These are the activations of a small neural network, seen along a few directions. Each row is one input.
In each table, some parts of the input vary, and every possible input appears once, in random order.
Descriptions start from the smaller parts, as in this example, which fits no table here: one of 4 places along a line, together with either a single point or one of 9 places around a ring or (one of 2 separate values, together with one of 8 places around a ring).
Shared parts are said once, and a part with two or three values counts as separate values.
In the rows, 128 means zero.

Other details of the inputs vary at random and push rows far along two fixed directions, the same in every table; ignore that.

A family of inputs:
R1: [183 119 162 160 149  83 139 125 102  45 158  55  82]
R2: [ 83 108 121 132  72 126 137 138 120 156  92 192 154]
R3: [156  83 192 188  75  71 108 147  93 143 147 134  60]
R4: [144 154 130  81 158 134 158 143 146 120 111 108 154]
R5: [134 153 105 108 189 147 121 145 130 142 136 125 147]
R6: [130 153 125  98 189 151 123 135 141 147 132 121 136]
R7: [135 154 131 103 187 154 123 107 121 145 118 127 151]
R8: [127 188  81  87 147 110 116  93 167 119 140 118 136]
R9: [162 158 111 110 172 147 133 148 130 147 131 117 158]
R10: [141  76 189 177  51  72 125 141 110 102 129 119  59]
R11: [ 88 101 121 154  72 168 117 114 127 182 117 169 139]
R12: [155 152 112 119 160 174 135 130 146 138 140  97 150]
R13: [ 73  99 130 116  63 146 136 145 158 158 100 170 119]
R14: [153 194  88  87 130 112 124  97 166 124 136 107 149]
R15: [190 123 162 151 164  52 137 144  87  54 150  71  91]
R16: [126 142 100 109 165 147 147 112 124  96 120 126 172]
R17: [122 145 129  98 167 154 143 101 143 103 100 117 152]
R18: [145  73 161 188  50  64 128 153  91  94 149 125  80]
R19: [119  75 165 179  77  47 117 157  86  98 141 143  63]
R20: [167 116 157 177 182  96 105 117  99  72 180  63  66]
R21: [121 140  92  96 165 145 146 140 138  99 134 117 154]
R22: [158 151 128 107 167 168 134 127 154 145 126 102 140]
R23: [ 93 100 112 153  75 156 112 126 115 180 122 180 152]
R24: [ 87 102 107 147  76 155 110 155 135 181 136 176 138]
R25: [162 114 163 170 166  83 130  93  87  36 150  74  86]
R26: [129 144 121 105 183 167 123 123 154 140 131 109 129]
R27: [138 153 110 114 186 149 122 116 110 141 121 130 162]
R28: [ 74 105 132 108  71 129 138 156 144 165 101 181 125]
R29: [ 86 144  99 125  44 104 108  82 151 168 113 180 141]
R30: [ 91 101 138 141  79 162 114 112 134 188 103 173 130]
R31: [122 153 133  91 174 137 144 113 130 110 101 128 159]
R32: [116 108 113 149  59 157 120 159 134 187 130 168 148]
R33: [116 143 103  97 161 157 149 129 149 100 130 105 141]
Description of these inputs: one of 3 separate values, together with either a single point or (one of 2 separate values, together with one of 5 places around a ring).
Q: Changing only the choice among 3 separate values turns R29 into R8. The same change can be made to R2. Which row results?
A: R19

A family of inputs:
R34: [149 114 153 181 135  97  86  94 100 111 168 102  73]
R35: [124  97 158 123  39 160 145 189 185 188 119 128  88]
R36: [102  97 108 158  63 137 128 172 112 171 134 178 142]
R37: [149 142 142 155 112  51  97  87 125  92 152 104  69]
R38: [199 174 110 115 221 101 144 128 105  56 160  60 154]
R39: [128 162 108  98 188 189 112 101 146 183 127 133 163]
R40: [138  86 190 167 166 109 121 126  85  87 123 117  87]
R41: [ 93 164 101  52 154 146 168 111 164 104  93 127 172]
R42: [106  95 128 157  77 138 122 179 100 193 124 181 142]
R43: [107 155 106  71 168 177 164 108 149 108  91 124 180]
R44: [139 176  68  66 148 128 146 148 158 123 120 134 188]
R45: [159 129 152 173 121  78  96  83 110 101 155 100  79]
R46: [ 71  74 139 147  73 153 135 137 126 148  97 176 126]
Q: What is each input in this table made of?
A: either a single point or (one of 3 separate values, together with one of 4 places along a line)

A family of inputs:
R47: [116  97 145 156 114 113 129 130  99 112 137 130 106]
R48: [ 62 128 100 100  64 185 129 139 164 230  98 202 166]
R49: [ 81 125  78 116  52 188 131 152 152 221 107 203 190]
R50: [152 117 144 156 107  98 115 141 110 140 144 130 107]
R51: [158 172 101 109 228 153 123  92 131  93 139  86 154]
R52: [135 113 151 159 101 114 113 108 120 129 140 120 100]
R53: [148 105 152 147  98 107 136 158 117 120 134 119 104]
R54: [163 174 109 101 222 156 126  96 147  97 138  74 143]
R55: [127 110 145 157 109 114 112 120 118 134 149 119  92]
R56: [154 175 110  95 235 143 127 102 121 107 142  86 151]
R57: [ 55 116 108  92  63 187 148 154 162 212  84 201 169]
R58: [157 166 123  88 229 147 145 113 139  84 118  84 147]
R59: [140 100 138 160 104 107 133 150  97 112 139 130 120]
R60: [124 103 159 151 112 103 128 121  99 113 119 135 112]
R61: [155 117 144 155  99 106 116 143 119 139 147 120 101]
R62: [130 112 143 166 108 112 110 103 104 125 140 131 111]
R63: [148 115 137 160 111  96 111 137  97 137 143 135 116]
R64: [154 163 116  97 221 154 149 103 124  77 128  81 164]
R65: [116 137 120 124  77  46 129 102 124  83 123 140 113]
R66: [163 165 110  93 220 152 150 137 140  85 137  70 151]
R67: [132 106 152 150 113 101 130 155 112 120 130 131 102]
R68: [ 73 127  85 111  53 191 129 155 172 223 105 193 171]
R69: [128 104 145 154 117  99 126 151  99 117 129 136 111]
R70: [130 105 136 165 116 112 103 123 105 126 151 136 107]
R71: [ 57 123  85 112  62 193 127 133 154 221 105 203 176]
R72: [120  98 153 149 108 115 132 135 115 116 136 119  95]
R73: [166 174 115  92 231 145 124 114 139 107 144  85 147]
R74: [141 103 145 152 110  97 131 152  95 119 130 135 119]
R75: [ 67 128  98 106  62 186 124 131 171 223  86 206 167]
R76: [159 168 130  85 223 147 151 109 135  86 120  80 153]
R77: [139 118 144 158 114 100 111 139 114 138 142 131  99]
R78: [ 56 113  99 102  65 185 139 142 157 201  72 212 179]
R79: [152 160 109 101 228 154 143 107 129  74 126  85 157]
R80: [123 102 159 143 108 113 132 138 119 119 132 119  90]
R81: [131 115 151 158 113 102 108 106 101 131 132 136 109]
R82: [ 92 177  50  49 173 231 165 150 176 171  93 154 235]
R83: [115 134 112 132  71  55 130  99 127  77 132 135 114]
R84: [159 164 124  90 215 156 151 107 140  81 127  69 153]
R85: [ 99 188  43  58 172 230 145 135 177 190 106 155 231]
R86: [159 175 108 101 234 144 121  94 128  99 130  90 152]
R87: [135 107 144 158 109 114 106 128 122 131 150 124  97]
R88: [124  96 152 149 120 103 121 141 101 114 130 140 109]
R89: [135 117 158 154 109 104 112 110 114 134 133 130 100]
R90: [172 180 109  96 221 148 131 125 145 107 146  72 142]
R91: [131 108 144 157 121 102 102 125 103 133 142 140 106]
R92: [ 96 181  78  32 162 235 169 128 196 175  79 142 220]
R93: [128  99 158 145 117 105 125 145 114 118 130 134 100]
R94: [121 140 127 120  73  48 132 106 137  86 124 134 104]
R95: [128  94 152 150 109 115 126 143 120 112 137 124 100]
R96: [130 114 151 151 109 112 113 123 121 138 146 120  86]
R97: [120 136 120 125  65  58 132 104 143  81 131 123 103]
R98: [128 102 158 149 107 113 127 130 126 112 121 124  91]
R99: [138 117 157 153 102 112 113 111 124 132 136 120  94]
R100: [138 110 150 152 110 112 107 131 126 134 146 125  91]
R101: [145 105 152 148 106  99 134 156 108 122 131 129 110]
R102: [116 100 153 149 120 103 127 133  97 118 128 135 105]
R103: [135 114 150 156 108 112 107 115 129 130 134 124  88]
R104: [154 156 109  96 230 154 142 122 126  78 139  85 160]
R105: [ 69 119 100  97  52 190 149 173 173 209  88 193 169]
R106: [135 116 137 162 118  98 107 135 101 135 142 137 107]
R107: [183 176 102 100 214 149 135 124 138 106 151  69 157]
R108: [131  98 158 144 109 113 126 146 124 116 134 124  94]
R109: [123 140 126 119  65  56 132 108 146  85 128 124  97]
R110: [145 101 145 153  98 109 135 154 114 117 138 118 110]
R111: [125  98 151 154 107 116 127 127 123 108 124 123  97]
Q: Changing only one part turns R51 into R54. The same change can be made to R59. Which row results?
A: R110
Q: Changing only one part turns R104 into R93. The same change can be made to R47. Which row results?
A: R57
Q: What is each input in this table made of?
A: one of 5 places around a ring, together with either a single point or (one of 2 separate values, together with one of 6 places along a line)
Q: Start at R53 and move only the place on the line of 6, one step at a time. The first step leads to R105. Which rows follow, in order?
A: R108, R80, R98, R92
Q: Change only the place on the line of 6 in R54. List by row number the other rows that result.
A: R52, R55, R68, R87, R107
Q: Change only the choice among 2 separate values in R64. List by row number the other rows that result.
A: R62
Q: Start at R58 and move only the place on the ring of 5, one step at a time. The first step leads to R98. Which rows follow, in order?
A: R111, R79, R78
Q: Which other rows agree with R74 in the place on the ring of 5? List them by row number.
A: R56, R60, R63, R65, R69, R78, R81, R86, R88, R91, R102, R106

A family of inputs:
R112: [117  92 167 175 111 110 102 118 101 143 121 149  87]
R113: [167 141 120 132 184  98 121 149  81 113 146 120 142]
R114: [123  99 133 141  79 110 143 158 130 109 126 128 106]
R115: [ 91  97 127 140  85 130 134 121 122 118 108 162 134]
R116: [114 135 133 101 154 124 145 126 125 110 116 125 135]
R117: [197 119 174 188 231  83 102  90  71  28 173  40  65]
R118: [127 145 122  86 144 132 152 154 153 120 109 121 143]
R119: [139 140 136 108 155 164 133 132 138 159 118 126 143]
R120: [134  99 159 147 101 121 117 160 132 158 133 135  93]
R121: [122 109 106 163  98 119 123 163  96 153 140 165 155]
R122: [139 158  91 105 124 141 134 132 162 131 139 114 141]
R123: [138 164 113  97 134 130 130 112 149 147 120 125 148]
R124: [148 130 133 131 149 165 131 129 130 133 136 107 138]
R125: [119 114 146 153  86  78 106 111 114 137 142 141  87]
R126: [109 134 110 103 148 151 152 125 134 107 121 120 154]
R127: [127 145 131  92 143 137 153 133 140 123 102 127 154]
R128: [140 131 114 114 147 174 134 152 154 144 136 110 141]
R129: [ 89 104 142 129  91 116 131 123 124 131  97 175 127]
R130: [110  98 158 155 107 126 114 133 113 162 130 149  96]
R131: [138 160 101 112 126 144 134 112 150 133 132 117 154]
R132: [101 120 113 142  70 124 117 114 134 149 138 151 123]
R133: [129 138 115 104 136 151 158 131 139 110 113 117 159]
R134: [118 160 107 103 147 130 114  94 144 137 116 140 149]
R135: [126 147 102 126 140 130 114  91 135 113 133 123 142]
R136: [125 127 127 132 157 165 126 124 125 131 141 113 131]
R137: [140 125 148 150  80  74 109 140 131 130 143 129  81]
Q: What is each input in this table made of?
A: one of 2 separate values, together with either a single point or (one of 3 separate values, together with one of 4 places along a line)
Q: Changing only the choice among 2 separate values turns R134 into R135. The same change can be made to R112. Which row results?
A: R117
Q: Change only the place on the line of 4 in R118. List by row number the other rows that result.
A: R116, R127, R129
Q: Change only the choice among 3 separate values in R131. List by row number the other rows that result.
A: R124, R133
